Each row below holds a small network's activations on one record, seen along a few directions.
Each row is followed by the record's values for the fields BANEZ, ZITA, NOPI, NABOM.
Other fields move the rows too, some of them a lot.
In the rows, 500 means zero.
Random noise pushes rows far along 20 fixed directions. That doesn't count. These rows show it; they differ only by the noise:
[437 654 464 398 561 395 621 505 398 517 351 485 513 470 639 540 468 502
 256 272 522 325 341 439 406 487 407 464 543 493 541 540 446 494 445 459
 522 433 465]
[524 406 450 508 523 436 470 578 457 560 557 497 425 615 471 547 444 552
 432 685 557 510 444 626 455 416 346 501 674 505 548 501 404 498 647 341
 584 586 405]
[604 433 570 482 250 517 640 364 587 627 765 590 621 483 443 719 571 466
 527 504 544 501 542 763 476 549 660 525 568 562 471 276 331 511 475 548
 459 527 628]
[578 276 570 483 503 374 517 377 421 467 395 447 576 614 634 502 579 527
 427 523 483 557 525 417 289 485 483 481 397 640 592 666 698 442 447 542
 600 657 405]
[686 335 347 546 478 576 722 383 281 571 455 567 469 562 468 524 539 800
 499 591 502 485 499 569 473 540 710 374 389 373 241 372 563 325 298 381
 602 438 327]
[504 287 407 591 534 608 483 557 390 637 551 476 481 273 429 617 441 447
 570 397 686 357 474 664 402 367 555 665 641 532 454 485 464 519 582 379
 376 296 468]
[560 434 581 455 405 654 366 441 549 561 440 431 435 708 606 667 282 531
 544 524 509 335 417 535 527 317 529 518 578 295 535 395 531 733 571 500
 540 627 423]
[502 489 496 512 575 528 446 462 479 506 351 333 530 422 473 428 549 437
 586 305 335 418 571 380 483 561 530 487 465 516 361 586 664 471 360 547
 356 378 448]
[560 444 581 473 485 443 443 713 439 509 517 488 290 624 698 647 478 427
 471 564 573 436 555 506 265 420 468 375 516 279 483 383 424 675 407 533
 638 538 510]
[505 635 419 564 481 520 635 352 587 719 563 674 556 573 383 475 680 469
 576 584 634 330 439 448 742 555 454 475 367 501 560 470 597 458 344 549
 559 362 496]
[529 567 287 585 493 602 629 399 366 572 410 762 504 632 512 530 630 735
 443 505 589 307 394 553 713 432 519 519 442 373 677 556 508 331 536 641
 699 573 447]
[465 694 769 348 638 602 596 379 609 614 593 357 644 623 636 474 514 415
 396 766 246 503 347 520 424 493 266 696 635 592 548 387 441 649 442 472
 384 462 518]
[452 561 235 512 406 388 392 484 490 561 355 546 527 369 366 336 446 581
 319 388 410 365 386 557 664 485 482 432 622 471 571 635 542 328 707 494
 444 659 459]
[575 362 306 513 497 379 260 725 708 372 323 427 379 437 328 636 606 452
 542 400 562 451 380 514 412 405 516 267 552 505 403 628 483 344 634 338
 530 637 359]
[561 525 345 469 365 509 511 359 492 613 423 502 475 746 481 585 439 621
 513 501 246 370 420 462 623 404 440 593 477 514 394 541 550 417 690 417
 644 620 507]
[245 416 550 469 637 757 253 639 515 485 436 432 375 405 456 532 515 354
 424 434 365 540 464 254 713 452 512 688 452 363 564 524 569 464 578 462
 253 524 353]
[418 610 440 483 512 469 445 547 429 640 534 596 516 382 457 422 556 430
 366 473 368 385 604 531 687 669 375 471 572 451 496 376 576 401 521 564
 335 409 556]
[534 451 510 532 395 561 602 535 628 590 634 573 434 427 446 547 449 451
 699 608 859 414 424 602 475 385 609 610 469 415 654 383 433 732 422 529
 483 468 627]
[569 532 455 498 464 395 694 279 430 490 446 491 552 755 381 568 369 694
 625 285 411 514 504 460 739 623 468 454 544 713 321 557 415 430 535 318
 625 380 442]
[425 579 743 543 477 554 560 487 563 717 724 526 487 461 620 418 663 302
 394 714 456 494 411 512 481 447 526 475 561 364 666 472 267 617 329 665
 533 502 573]
[361 494 468 473 586 433 373 791 448 288 446 513 347 406 418 483 465 432
 581 255 567 625 754 379 599 687 491 495 492 451 531 479 492 529 472 550
 308 466 522]
[382 489 628 502 585 581 441 443 488 640 426 521 407 491 534 318 320 490
 387 610 531 456 299 277 772 477 528 390 473 322 554 485 550 621 415 388
 468 422 328]

[680 386 353 489 447 472 570 545 304 380 319 379 472 422 545 398 246 723
 717 319 495 404 741 619 373 535 625 435 558 390 317 444 573 569 443 492
 453 466 603]  <BANEZ:desir ZITA:veva NOPI:rar NABOM:zofa>
[405 636 508 380 562 479 736 495 472 457 501 578 511 497 599 531 502 570
 269 533 596 566 264 409 398 460 477 642 418 554 596 491 354 494 473 388
 550 524 481]  <BANEZ:guze ZITA:veva NOPI:kadub NABOM:zofa>
[567 386 590 418 455 485 569 608 473 496 498 480 360 480 612 543 379 548
 532 601 607 477 518 466 455 498 511 366 449 355 430 304 478 608 440 363
 522 532 562]  <BANEZ:guze ZITA:vuk NOPI:kadub NABOM:zofa>
[456 687 539 445 342 331 484 572 539 574 622 582 480 521 547 487 457 360
 460 373 385 506 689 447 580 637 485 364 546 469 418 412 297 592 476 544
 515 499 665]  <BANEZ:guze ZITA:veva NOPI:kadub NABOM:zofa>
[359 663 318 422 368 308 494 467 641 642 639 562 584 527 394 509 575 222
 391 441 488 612 520 295 292 505 503 797 276 724 456 613 604 569 432 456
 428 477 496]  <BANEZ:guze ZITA:veva NOPI:vefuz NABOM:malu>
[463 361 414 327 492 454 566 542 481 575 433 751 579 264 593 503 465 515
 243 602 509 490 412 391 505 535 568 515 329 580 482 373 548 293 592 234
 435 518 524]  <BANEZ:desir ZITA:vuk NOPI:vefuz NABOM:zofa>
[467 378 651 470 506 512 483 549 384 587 516 400 377 491 565 570 499 507
 376 600 405 333 503 587 677 536 240 376 650 382 585 348 543 372 674 452
 501 562 594]  <BANEZ:desir ZITA:vuk NOPI:bamo NABOM:malu>
[530 544 400 399 438 450 346 523 399 540 324 614 631 484 751 559 353 490
 354 290 479 219 631 542 401 440 404 496 573 446 596 498 620 574 659 600
 481 602 567]  <BANEZ:desir ZITA:veva NOPI:rar NABOM:malu>
[437 604 334 476 558 577 564 536 437 557 509 714 636 330 585 433 564 455
 435 391 533 591 523 350 348 458 711 672 318 554 397 575 427 533 342 481
 416 366 433]  <BANEZ:guze ZITA:vuk NOPI:rar NABOM:malu>
[434 520 458 475 392 525 524 446 542 651 621 498 572 384 426 600 517 378
 347 454 610 406 439 606 449 464 560 562 546 468 531 417 464 496 471 470
 401 481 466]  <BANEZ:desir ZITA:veva NOPI:vefuz NABOM:zofa>
[608 379 266 502 447 595 539 400 454 524 409 542 704 500 496 785 608 554
 567 227 588 325 583 616 292 355 615 668 493 636 436 619 493 360 558 459
 525 528 404]  <BANEZ:desir ZITA:vuk NOPI:kadub NABOM:zofa>
[587 479 412 586 496 460 394 519 608 571 460 535 496 417 439 632 603 372
 588 386 544 355 391 524 398 415 541 438 472 602 345 559 551 465 538 476
 557 327 497]  <BANEZ:desir ZITA:vuk NOPI:kadub NABOM:malu>
[606 640 444 495 469 497 570 501 506 409 575 465 577 443 451 515 525 564
 555 444 437 564 556 711 361 587 552 515 585 551 334 377 450 522 446 583
 414 420 589]  <BANEZ:guze ZITA:veva NOPI:sadun NABOM:malu>
[445 690 254 345 515 376 407 589 488 459 371 724 612 550 532 473 407 537
 403 383 326 466 640 412 623 603 322 586 485 642 464 503 552 405 730 402
 450 541 566]  <BANEZ:desir ZITA:vuk NOPI:rar NABOM:malu>
[595 399 325 435 417 555 468 506 679 653 569 530 529 593 405 645 578 490
 531 795 515 455 412 550 383 327 461 612 439 547 401 442 550 432 610 239
 548 641 427]  <BANEZ:desir ZITA:vuk NOPI:bamo NABOM:malu>
[440 480 279 572 422 400 369 519 379 441 401 578 431 556 346 427 350 586
 568 237 471 531 686 428 759 601 546 468 504 496 480 623 577 437 624 530
 491 521 453]  <BANEZ:guze ZITA:vuk NOPI:vefuz NABOM:zofa>
[525 440 386 485 349 451 532 368 479 531 461 328 530 621 490 567 354 563
 482 410 522 434 415 565 382 295 470 605 579 557 544 661 487 534 660 399
 599 680 469]  <BANEZ:desir ZITA:veva NOPI:rar NABOM:zofa>
[586 491 681 445 496 420 607 368 711 366 341 533 502 696 503 521 515 610
 626 503 614 462 360 351 798 592 487 181 391 527 615 515 495 466 428 455
 687 591 499]  <BANEZ:desir ZITA:veva NOPI:sadun NABOM:malu>
[592 427 436 537 613 495 415 476 446 357 451 620 555 499 407 474 465 687
 530 624 349 621 487 658 604 617 395 608 568 732 444 446 675 319 795 495
 453 462 536]  <BANEZ:desir ZITA:veva NOPI:kadub NABOM:malu>
[501 440 400 581 440 524 554 351 410 558 511 489 647 529 456 530 716 469
 485 331 498 473 687 505 431 512 642 495 424 512 520 669 529 318 331 629
 535 540 386]  <BANEZ:desir ZITA:veva NOPI:rar NABOM:zofa>
[423 368 549 416 500 713 753 395 286 563 529 509 604 424 655 634 405 624
 294 411 669 413 426 617 450 373 640 642 596 373 678 425 274 474 439 400
 453 536 412]  <BANEZ:desir ZITA:veva NOPI:rar NABOM:malu>
[513 653 427 499 625 482 602 491 417 445 381 584 497 504 516 338 465 654
 491 540 417 483 425 494 578 573 453 531 489 515 500 502 546 447 490 547
 530 388 543]  <BANEZ:desir ZITA:vuk NOPI:vefuz NABOM:malu>
[504 524 542 530 502 521 531 518 486 415 531 449 591 366 459 496 627 455
 569 287 568 559 698 554 391 619 671 449 517 479 476 503 428 518 267 672
 351 470 476]  <BANEZ:guze ZITA:vuk NOPI:kadub NABOM:zofa>
[583 669 420 611 443 438 626 340 428 701 581 734 615 554 489 303 571 568
 569 554 529 422 645 495 684 627 545 339 430 479 432 499 502 500 320 618
 639 367 531]  <BANEZ:desir ZITA:veva NOPI:bamo NABOM:malu>
[500 562 384 451 683 518 548 634 527 356 463 556 585 334 455 403 583 573
 452 630 721 607 445 581 247 503 505 635 474 558 584 496 558 507 406 483
 358 511 412]  <BANEZ:desir ZITA:vuk NOPI:bamo NABOM:malu>
[559 336 607 521 364 450 593 316 545 586 658 467 594 712 436 533 487 590
 529 605 443 665 506 568 629 475 542 380 651 613 510 606 200 454 559 326
 649 698 385]  <BANEZ:guze ZITA:vuk NOPI:sadun NABOM:malu>
[631 398 686 467 370 606 573 346 597 516 588 377 541 654 517 642 301 513
 761 513 608 506 571 575 470 449 638 511 517 480 424 344 453 761 390 447
 494 486 523]  <BANEZ:desir ZITA:vuk NOPI:kadub NABOM:zofa>
[364 574 513 325 539 454 555 638 486 511 494 568 492 509 552 528 409 438
 422 442 607 438 650 377 666 613 327 471 497 443 600 369 426 528 488 334
 403 508 536]  <BANEZ:desir ZITA:veva NOPI:rar NABOM:malu>
[453 667 553 573 728 457 537 591 454 424 524 502 544 424 507 424 599 437
 500 369 530 611 497 497 405 562 479 462 628 620 452 632 276 539 360 538
 498 259 428]  <BANEZ:desir ZITA:vuk NOPI:bamo NABOM:zofa>
[465 698 342 543 351 408 530 488 349 590 603 560 383 596 463 544 445 493
 419 403 441 379 568 586 584 572 368 551 483 412 450 377 629 505 570 640
 553 404 662]  <BANEZ:desir ZITA:veva NOPI:sadun NABOM:malu>
[438 539 369 552 589 401 396 630 191 485 456 494 458 409 544 313 226 571
 317 343 582 594 634 529 295 519 578 469 672 376 388 571 434 669 415 462
 414 405 264]  <BANEZ:guze ZITA:vuk NOPI:sadun NABOM:zofa>
[387 681 405 489 287 360 589 448 557 530 683 523 478 489 360 526 481 398
 387 350 542 627 462 470 521 538 590 545 433 562 465 512 372 501 489 476
 510 508 567]  <BANEZ:desir ZITA:vuk NOPI:sadun NABOM:zofa>
[564 573 208 482 506 416 533 522 465 548 388 560 630 263 389 514 467 597
 408 320 466 328 418 683 436 484 485 495 670 655 309 529 403 287 694 300
 439 391 500]  <BANEZ:desir ZITA:vuk NOPI:kadub NABOM:zofa>

Which values does each new row have?
[458 671 369 403 472 470 645 570 607 589 571 428 571 495 350 602 609 373
 647 374 578 313 718 551 540 606 331 576 539 518 491 403 434 479 378 434
 349 414 608]  <BANEZ:desir ZITA:veva NOPI:vefuz NABOM:zofa>
[466 547 371 569 516 554 458 421 537 658 452 694 726 444 507 435 550 418
 621 284 672 378 650 373 574 421 639 533 479 565 571 751 363 566 403 515
 507 450 370]  <BANEZ:guze ZITA:vuk NOPI:kadub NABOM:zofa>
[576 326 747 668 473 613 527 377 289 648 742 455 405 631 600 656 535 417
 689 591 360 491 671 618 483 511 432 697 513 569 414 369 610 581 551 699
 603 258 705]  <BANEZ:desir ZITA:vuk NOPI:kadub NABOM:zofa>
[510 480 499 596 599 415 540 339 216 423 422 369 495 636 436 376 331 711
 459 364 396 599 548 519 630 635 388 439 632 606 380 604 610 442 543 464
 537 382 340]  <BANEZ:guze ZITA:veva NOPI:sadun NABOM:zofa>
[528 387 561 580 467 529 529 359 312 516 601 322 496 587 528 460 560 556
 394 650 426 604 536 622 291 462 468 638 508 493 550 531 709 482 471 665
 523 616 454]  <BANEZ:desir ZITA:veva NOPI:bamo NABOM:zofa>
[549 555 469 531 521 562 411 421 635 557 525 665 683 620 505 514 482 519
 495 584 467 573 446 540 448 369 658 525 605 581 474 638 215 536 553 427
 625 567 309]  <BANEZ:desir ZITA:veva NOPI:kadub NABOM:zofa>
[485 561 529 569 572 555 387 596 602 364 396 648 248 554 481 506 441 572
 556 603 590 488 211 396 708 452 526 480 371 388 577 443 613 561 627 587
 642 440 562]  <BANEZ:desir ZITA:veva NOPI:bamo NABOM:malu>
[547 462 556 522 714 650 450 594 526 323 316 718 504 503 630 382 464 690
 631 633 402 592 446 409 616 465 636 508 474 472 565 586 332 472 576 537
 598 521 487]  <BANEZ:desir ZITA:veva NOPI:vefuz NABOM:zofa>
[577 331 402 698 462 482 594 472 226 720 532 572 342 479 622 480 517 526
 502 597 753 302 433 554 261 301 542 588 393 369 573 579 679 590 416 642
 733 375 520]  <BANEZ:guze ZITA:vuk NOPI:vefuz NABOM:malu>
[565 290 470 563 397 420 539 379 455 554 484 320 469 436 381 452 584 532
 425 548 480 481 460 566 513 520 530 266 485 475 434 534 658 257 457 418
 538 568 431]  <BANEZ:desir ZITA:vuk NOPI:sadun NABOM:zofa>
[409 826 425 458 398 480 444 369 597 569 523 486 605 683 410 498 414 425
 531 343 595 337 619 486 682 577 324 589 522 462 647 464 687 705 461 675
 394 526 513]  <BANEZ:guze ZITA:veva NOPI:bamo NABOM:zofa>
[582 695 486 352 525 361 708 519 640 298 425 622 489 567 494 590 462 641
 563 482 477 568 322 442 502 614 444 535 366 727 364 373 444 476 570 362
 590 414 687]  <BANEZ:desir ZITA:vuk NOPI:kadub NABOM:malu>
[531 539 543 527 540 727 426 353 618 561 458 452 617 555 437 497 419 529
 698 469 276 454 454 484 717 439 586 563 585 530 359 532 413 534 554 437
 430 399 444]  <BANEZ:desir ZITA:vuk NOPI:rar NABOM:zofa>
[468 577 466 461 475 392 497 578 513 442 506 448 452 587 487 645 574 412
 473 419 588 404 598 549 421 524 302 545 518 533 609 483 550 462 568 565
 550 557 589]  <BANEZ:desir ZITA:veva NOPI:kadub NABOM:zofa>
[741 430 365 533 417 449 679 306 486 595 354 228 571 526 414 477 545 651
 636 417 319 323 433 597 371 454 573 274 544 517 155 581 532 349 347 345
 581 444 432]  <BANEZ:guze ZITA:vuk NOPI:rar NABOM:zofa>
[534 741 400 586 536 462 646 425 494 613 453 512 507 575 491 349 614 559
 523 513 447 356 407 473 561 455 463 368 530 437 464 647 350 440 374 532
 701 421 493]  <BANEZ:desir ZITA:vuk NOPI:kadub NABOM:zofa>
